A small network was trained on invented records. Each row is its activation on one of them, seen along a few directions.
Each row is followed by the record's values for the fields SUVIN, PUVA, ROMU, NONOZ, RAFO.
Not every record has every field; a missing one is left out.
The largest differences between rows may come from other fields.
In the rows, zero is written as 500.
Random noise pushes rows far along 20 fixed directions. That doesn't count. These rows show it; they differ only by the noise:
[506 620 677 351 482 406 550 379 614 631 571 491 604 425 388 658 384 446
 538 858 616 394 309 632 192 705 428 850 467 660 424 491 587 481 409]
[559 844 714 679 477 491 453 455 764 657 646 797 571 382 486 514 311 681
 475 393 335 509 288 669 317 645 234 673 474 785 167 419 513 403 337]
[465 470 345 440 416 364 626 554 470 251 469 515 433 674 464 499 549 574
 570 505 555 321 463 626 619 385 544 469 388 448 632 575 454 428 626]
[514 519 494 282 387 364 449 547 421 463 708 412 315 466 436 594 749 646
 320 246 531 373 505 656 660 587 545 496 629 413 556 481 395 584 486]
[488 248 404 638 472 557 539 666 350 636 471 508 617 469 436 281 450 474
 418 328 497 355 501 471 731 412 527 468 560 372 352 536 688 527 595]
[410 257 691 512 482 709 477 604 500 603 451 343 509 419 487 326 379 500
  69 515 474 534 379 519 312 368 614 269 686 596 283 529 574 562 518]
[593 295 279 678 589 520 499 525 421 713 460 488 481 310 422 388 508 480
 385 272 396 572 650 368 627 724 381 258 547 311 597 527 620 656 491]
[569 804 848 498 586 367 304 619 482 417 449 385 473 538 615 313 491 551
 330 642 480 459 484 738 640 674 415 600 426 404 747 483 250 565 152]
[456 615 239 472 438 486 602 529 615 656 492 671 473 703 578 515 684 535
 807 394 331 545 773 403 652 427 386 622 190 785 480 382 484 359 585]
[441 650 615 701 458 295 625 694 400 595 798 601 431 453 432 596 532 746
 676 221 258 738 382 379 637 641 522 393 496 768 499 513 556 530 405]
[588 766 225 487 616 481 518 523 301 460 333 482 508 606 514 536 713 701
 634 479 391 377 298 329 707 703 882 527 585 587 636 472 367 405 374]
[653 730 478 600 625 112 455 416 539 619 438 570 547 379 482 370 652 658
 590 384 404 524 459 654 540 484 460 576 317 446 532 576 577 603 225]
[310 522 546 434 419 286 693 655 457 410 813 659 448 591 544 708 572 509
 657 828 514 396 446 467 712 449 565 638 374 616 547 344 505 392 477]
[561 700 459 501 517 272 560 524 420 449 222 240 614 658 575 424 314 684
 577 261 492 510 601 383 693 584 492 518 270 554 729 348 639 340 598]
[484 358 544 602 591 518 482 652 514 617 664 876 562 414 405 590 445 359
 552 621 423 358 409 523 723 659 428 559 657 618 392 479 541 462 430]
[491 484 481 287 413 345 533 689 494 532 620 506 262 500 457 518 718 570
 353 595 578 460 343 575 594 500 698 500 565 589 563 568 392 497 409]
[715 734 662 731 598 688 396 373 348 563 456 668 561 181 568 282 406 652
 517 491 385 752 264 336 237 742 426 530 597 508 428 708 774 433 195]
[428 556 520 695 718 600 434 607 394 528 487 328 489 508 626 399 617 556
 497 657 446 583 228 540 400 529 793 294 613 308 499 749 353 586 212]
[603 584 662 593 479 546 480 468 601 650 360 585 706 472 378 327 389 423
 579 584 279 574 649 485 344 561 400 662 421 764 467 474 473 640 344]
[577 507 440 527 609 442 591 500 565 711 461 568 397 312 445 450 637 531
 587 646 498 765 427 380 168 575 587 507 485 652 594 736 538 490 373]
[447 633 493 536 487 748 441 175 386 257 551 540 575 594 505 614 490 556
 425 578 236 282 461 664 469 728 251 370 440 509 445 380 525 636 429]
[528 338 265 347 398 613 584 641 649 898 393 410 310 431 555 271 498 393
 211 829 485 555 572 411 425 698 454 411 288 615 512 499 652 599 307]

[510 363 552 198 532 466 650 648 484 405 462 530 495 394 563 429 505 545
 543 578 632 311 705 489 392 524 621 746 509 602 704 645 716 300 484]
SUVIN=rakim, PUVA=nufan, ROMU=kivog
[708 336 318 352 541 633 391 637 365 711 264 165 384 380 506 206 641 391
 380 321 827 548 681 396 503 682 599 608 644  77 796 764 468 480 540]
SUVIN=vizo, PUVA=nufan, ROMU=kivog, NONOZ=bozi, RAFO=gavim
[525 619 487 574 572 287 552 630 822 471 450 382 578 494 631 555 139 630
 459 331 549 390 594 583 472 657 451 485 457 362 577 355 435 350 461]
SUVIN=rakim, PUVA=nife, ROMU=kivog, NONOZ=niluv
[398 502 347 533 608 405 603 493 717 443 459 411 471 620 534 651 454 495
 636 672 515 543 352 595 252 403 685 307 427 494 477 647 427 510 458]
SUVIN=rakim, PUVA=nufan, ROMU=kivog, NONOZ=gab, RAFO=dokil
[583 779 432 583 449 562 574 353 478 291 463 553 555 492 609 574 333 615
 598 547 399 573 567 230 450 684 449 504 396 505 618 289 552 392 468]
SUVIN=vizo, PUVA=nufan, ROMU=kivog, NONOZ=gab, RAFO=selen
[462 578 391 462 327 591 562 537 535 468 570 511 495 598 579 582 349 623
 536 439 488 465 311 428 519 508 571 466 492 605 268 433 666 327 553]
SUVIN=rakim, PUVA=nife, ROMU=kivog, NONOZ=niluv
[250 208 463 459 641 509 473 482 331 654 560 375 496 670 569 537 772 316
 555 619 608 520 437 614 604 172 522 387 384 444 347 611 690 505 652]
SUVIN=vizo, PUVA=nife, ROMU=kivog, NONOZ=bozi, RAFO=dokil
[493 594 570 544 593 398 396 427 398 221 296 478 623 688 452 538 438 644
 385 210 465 262 386 687 792 366 504 396 566 528 483 369 432 421 698]
SUVIN=rakim, PUVA=mek, ROMU=fak, NONOZ=niluv
[447 591 386 631 837 441 543 322 620 388 346 529 712 426 814 477 375 593
 567 604 563 237 620 613 420 407 393 577 281 189 492 427 673 274 450]
SUVIN=rakim, PUVA=buti, ROMU=fak
[347 403 639 413 621 535 678 691 548 429 453 369 528 583 471 385 515 599
 470 405 619 183 618 864 282 477 471 728 467 600 647 754 371 400 649]
SUVIN=vizo, PUVA=buti, ROMU=fak, NONOZ=niluv
[463 380 170 222 434 585 533 360 616 442 430 533 437 678 493 694 581 466
 607 495 527 341 546 581 507 502 481 447 426 614 452 549 575 396 674]
SUVIN=vizo, PUVA=nife, ROMU=fak, NONOZ=niluv
[622 648 228 337 553 566 260 500 567 872 203 386 458 610 622 380 741 454
 381 461 518 502 492 402 731 438 697 550 455 547 335 357 395 459 404]
SUVIN=rakim, PUVA=buti, ROMU=kivog
[518 635 573 438 473 206 482 302 531 541 526 591 683 544 246 586 536 604
 521 357 379 176 419 861 606 503 311 718 384 668 322 397 555 664 513]
SUVIN=rakim, PUVA=nife, ROMU=sibu
[367 463 489 532 571 661 567 593 340 498 719 585 411 481 686 637 553 605
 675 286 429 635 531 340 554 602 469 419 533 607 479 557 767 305 552]
SUVIN=rakim, PUVA=mek, ROMU=sibu, NONOZ=bozi, RAFO=dokil
[423 573 470 607 371 672 676 455 462 591 606 386 521 318 566 355 445 762
 206 390 340 502 619 355 298 549 438 480 410 506 366 307 625 593 493]
SUVIN=rakim, PUVA=nife, ROMU=sibu, NONOZ=bozi, RAFO=gif
[596 632 484 641 576 463 373 459 595 614 406 495 741 474 484 497 331 493
 536 383 384 393 344 621 504 568 595 517 561 447 222 470 570 675 263]
SUVIN=vizo, PUVA=lof, ROMU=sibu, NONOZ=bozi, RAFO=gif
[477 415 458 392 183 629 607 627 453 318 713 530 413 586 408 427 456 532
 560 509 369 323 546 628 586 665 431 478 462 485 551 661 498 681 393]
SUVIN=vizo, PUVA=nufan, ROMU=fak
[564 572 397 485 456 239 492 515 447 535 581 509 505 512 365 580 642 540
 637 391 489 380 394 606 675 556 596 573 509 417 508 533 464 663 404]
SUVIN=rakim, PUVA=lof, ROMU=kivog
[397 607 641 564 368 494 666 610 646 407 671 628 464 500 545 420 438 637
 441 660 506 442 511 566 360 321 453 646 385 576 439 430 344 422 492]
SUVIN=vizo
[602 685 459 735 464 389 484 426 626 600 341 493 701 556 386 472 265 509
 736 535 369 659 304 425 441 499 558 472 412 559 326 511 510 614 377]
SUVIN=rakim, PUVA=mek, ROMU=fak
[334 434 622 497 677 582 522 468 454 608 528 339 555 461 576 571 615 498
 468 431 407 591 759 472 333 449 494 456 464 619 518 463 527 570 552]
SUVIN=rakim, PUVA=buti, ROMU=kivog, NONOZ=bozi, RAFO=selen
[374 526 659 463 715 508 546 416 565 601 428 538 660 431 501 494 499 583
 276 546 617 195 540 657 377 419 371 804 505 632 406 299 450 273 706]
SUVIN=vizo, PUVA=nife, ROMU=sibu
[354 484 735 691 721 483 383 793 582 636 404 485 675 688 620 413 336 352
 573 670 453 490 392 593 720 369 619 481 503 579 381 474 362 445 362]
SUVIN=rakim, PUVA=mek, ROMU=sibu
[643 625 442 188 274 487 454 476 598 561 332 259 422 538 532 394 524 559
 373 378 689 503 537 572 329 423 573 693 423 494 444 529 546 496 523]
SUVIN=rakim, PUVA=lof, ROMU=sibu, NONOZ=niluv
[602 534 416 119 437 677 346 405 553 586 240 368 360 702 476 473 524 411
 386 498 507 438 455 670 451 745 385 488 410 788 529 624 604 481 470]
SUVIN=vizo, PUVA=nufan, ROMU=kivog, NONOZ=bozi, RAFO=dokil
[499 493 517 554 524 756 347 604 623 532 336 562 557 649 633 343 284 448
 406 269 530 334 513 763 590 477 246 506 449 497 274 571 575 370 586]
SUVIN=rakim, PUVA=lof, ROMU=sibu, NONOZ=niluv
[522 374 734 618 553 542 318 445 476 668 587 684 605 402 316 470 673 280
 560 607 467 690 419 515 424 239 539 557 710 534 272 596 356 652 473]
SUVIN=rakim, PUVA=nife, ROMU=kivog
[487 365 408 446 353 525 442 534 453 516 611 534 379 482 597 538 461 440
 197 594 474 482 431 308 821 523 530 254 584 435 410 167 595 477 450]
SUVIN=vizo, PUVA=mek, ROMU=kivog, NONOZ=niluv
[449 331 553 455 297 292 690 596 382 645 681 393 368 388 298 482 451 532
 308 467 558 600 538 433 562 602 315 477 374 567 610 445 693 661 665]
SUVIN=rakim, PUVA=nife, ROMU=sibu, NONOZ=gab, RAFO=gif
[476 542 483 572 555 154 486 339 697 399 570 512 452 463 608 544 489 564
 479 489 545 561 441 728 435 221 351 291 274 279 416 522 630 519 420]
SUVIN=vizo, PUVA=nufan, ROMU=kivog, NONOZ=niluv
[575 317 498 664 637 303 434 683 556 785 418 488 669 358 326 250 669 452
 511 221 466 467 627 578 604 227 774 565 704 340 397 644 300 716 426]
SUVIN=rakim, PUVA=nufan, ROMU=fak, NONOZ=gab, RAFO=firas
[431 554 411 405 424 504 571 535 503 484 717 310 628 459 731 632 456 543
 695 503 450 362 702 422 481 646 682 621 474 249 456 398 656 577 211]
SUVIN=vizo, PUVA=lof, ROMU=kivog, NONOZ=niluv
[471 477 351 598 470 617 597 520 582 586 461 476 619 528 455 507 451 468
 618 599 472 551 455 329 321 419 729 537 563 536 356 489 405 518 531]
SUVIN=vizo, PUVA=nife, ROMU=sibu, NONOZ=gab, RAFO=gif
[597 401 403 305 447 756 230 495 475 940 485 333 645 545 447 589 681 250
 731 396 525 618 553 322 538 525 795 691 782 464 183 567 468 637 422]
SUVIN=rakim
[487 634 391 535 709 459 517 547 485 538 514 533 516 592 488 629 653 560
 812 535 415 417 408 583 522 729 638 557 510 558 633 688 346 515 327]
SUVIN=vizo
[462 526 553 297 426 556 427 573 367 402 578 508 290 646 547 514 714 454
 502 546 589 502 575 515 737 528 451 574 501 528 709 513 313 382 590]
SUVIN=rakim, PUVA=nufan, ROMU=fak, NONOZ=gab, RAFO=firas

Here are new rows. What are their fields?
[537 510 406 537 304 579 622 420 543 502 590 658 448 537 235 530 483 554
 624 325 337 490 538 585 389 664 211 509 400 726 481 611 508 619 651]
SUVIN=rakim, PUVA=nufan, ROMU=kivog
[342 227 449 420 414 510 661 679 651 553 497 421 556 669 422 463 417 334
 529 669 500 336 610 663 419 340 566 493 382 594 401 603 520 638 565]
SUVIN=rakim, PUVA=nufan, ROMU=kivog, NONOZ=gab, RAFO=selen
[509 459 227 417 539 526 458 564 815 557 390 632 512 597 736 466 443 382
 536 680 549 361 557 555 560 353 585 497 377 400 328 437 538 334 361]
SUVIN=vizo, PUVA=nife, ROMU=kivog, NONOZ=bozi, RAFO=dokil
[470 697 580 783 595 402 529 552 438 707 455 327 578 454 503 396 305 679
 374 371 460 577 403 400 637 685 349 462 400 460 540 332 472 473 544]
SUVIN=rakim, PUVA=nufan, ROMU=fak
[591 566 678 602 436 586 470 536 523 345 256 475 553 567 453 244 147 512
 325 588 527 461 472 591 480 555 283 493 396 504 623 530 454 469 543]
SUVIN=rakim
[835 426 398 467 276 388 467 537 509 436 437 641 408 230 480 208 545 426
 654 535 590 877 712 175 422 314 640 534 525 208 678 704 577 547 317]
SUVIN=rakim, PUVA=nife, ROMU=kivog
[437 447 564 681 890 375 600 518 403 549 460 386 720 237 525 468 464 661
 315 475 512 173 404 601 375 616 690 535 672 332 526 513 604 522 354]
SUVIN=vizo, PUVA=buti, ROMU=kivog, NONOZ=niluv
[398 292 495 282 544 479 477 744 625 436 542 650 362 613 686 490 569 404
 511 428 625 328 778 705 741 354 376 572 423 506 579 556 528 263 586]
SUVIN=rakim, PUVA=mek, ROMU=sibu, NONOZ=niluv
[625 577 635 548 411 533 381 247 565 404 305 458 606 524 375 218 422 496
 290 394 549 353 566 837 323 380 111 637 366 371 454 519 425 572 608]
SUVIN=vizo, PUVA=nife, ROMU=kivog, NONOZ=niluv
[449 511 294 592 566 591 531 445 680 626 676 552 516 421 601 604 486 430
 582 781 424 400 510 554 378 729 436 469 428 263 411 488 471 618 242]
SUVIN=rakim, PUVA=nife, ROMU=kivog
[515 601 416 616 353 564 486 485 504 721 408 417 481 696 345 449 412 438
 559 442 669 550 189 625 493 516 302 614 354 531 295 601 487 486 761]
SUVIN=rakim, PUVA=lof, ROMU=fak, NONOZ=gab, RAFO=firas
[467 421 747 463 607 511 475 598 315 546 507 310 604 348 579 406 396 521
 343 506 568 491 555 419 497 592 585 567 609 436 567 471 702 475 428]
SUVIN=rakim, PUVA=nife, ROMU=kivog, NONOZ=gab, RAFO=gif
[653 580 621 445 463 391 343 576 672 459 410 495 524 556 553 669 119 420
 648 389 598 703 295 454 540 648 528 407 606 556 438 563 637 356 430]
SUVIN=vizo, PUVA=lof, ROMU=fak, NONOZ=niluv
[492 473 601 457 429 643 322 639 537 397 761 649 399 543 672 568 544 339
 640 528 442 562 701 516 745 617 383 477 584 325 546 512 367 518 279]
SUVIN=vizo, PUVA=mek, ROMU=fak, NONOZ=niluv
[557 480 485 525 480 680 376 522 413 583 558 612 484 473 483 459 581 358
 541 477 436 558 791 321 779 681 313 569 563 407 661 372 297 523 522]
SUVIN=vizo, PUVA=nufan, ROMU=fak
[662 679 155 404 615 341 482 427 544 369 248 463 425 489 582 497 585 584
 384 650 559 258 448 572 624 668 662 460 431 239 719 457 374 538 296]
SUVIN=rakim, PUVA=lof, ROMU=fak, NONOZ=niluv
[560 569 321 597 622 706 278 547 502 600 317 414 580 535 690 318 659 517
 386 248 472 393 631 440 690 369 699 471 656 211 371 377 254 483 439]
SUVIN=rakim, PUVA=lof, ROMU=kivog
[610 540 240 455 566 557 507 613 495 674 147 571 499 597 482 300 499 472
 381 597 547 275 490 416 773 647 508 654 409 628 605 359 446 341 570]
SUVIN=rakim, PUVA=mek, ROMU=sibu
